Here are a small network's activations along a few directions, averaged over the inputs that share one value of a field.
Related values have similar rows: they may be neighbours, one step apart, or belong to one group.
In the rows, 500 means zero.
Random noise pushes rows far along 2 fixed directions. That doesn't count. These rows show it; they differ only by the noise:
[507 422 494 483 380 579 486 623 603 422 524 452]
[391 343 554 426 288 555 417 680 464 492 450 586]
[367 374 546 547 328 616 519 685 669 374 533 516]
[541 467 467 561 435 617 561 604 752 340 591 368]


Field PUP:
zirig: [648 589 566 520 735 618 810 435 679 380 527 346]
der: [616 530 441 519 442 548 536 578 742 406 520 344]
kabar: [506 508 666 414 722 461 644 373 617 490 462 530]
numat: [638 576 467 514 602 508 407 343 154 683 568 352]
bafis: [407 620 412 745 540 443 554 550 584 386 511 453]
ven: [499 531 523 642 682 339 562 426 663 501 548 593]
dut: [328 339 659 203 240 485 483 540 319 613 345 576]
lasit: [707 615 279 482 563 497 350 382 471 457 469 283]
memap: [643 552 507 654 531 421 661 544 628 364 477 493]
dus: [ 73 546 591 696 329 705 468 623 622 341 689 607]
vudu: [270 478 496 733 669 478 566 470 678 455 546 713]
bidi: [287 455 484 519 476 479 458 379 327 708 567 763]
The values of PUP form a 3 by 4 grid.
Fewest steps between lasit and zirig?
Answer: 3
List every value one step from vudu, in the order listed.
Answer: bafis, ven, bidi
A value of PUP combines one of 3 hidden first parts with one of 4 second parts; all combinations occur once.
Changing only the second part turns der into lasit. ven has the same second part as der; what does that change turn ven into?
Answer: vudu
Changing only the second part turns bidi into kabar. numat has the same second part as bidi; what does that change turn numat into?
Answer: zirig
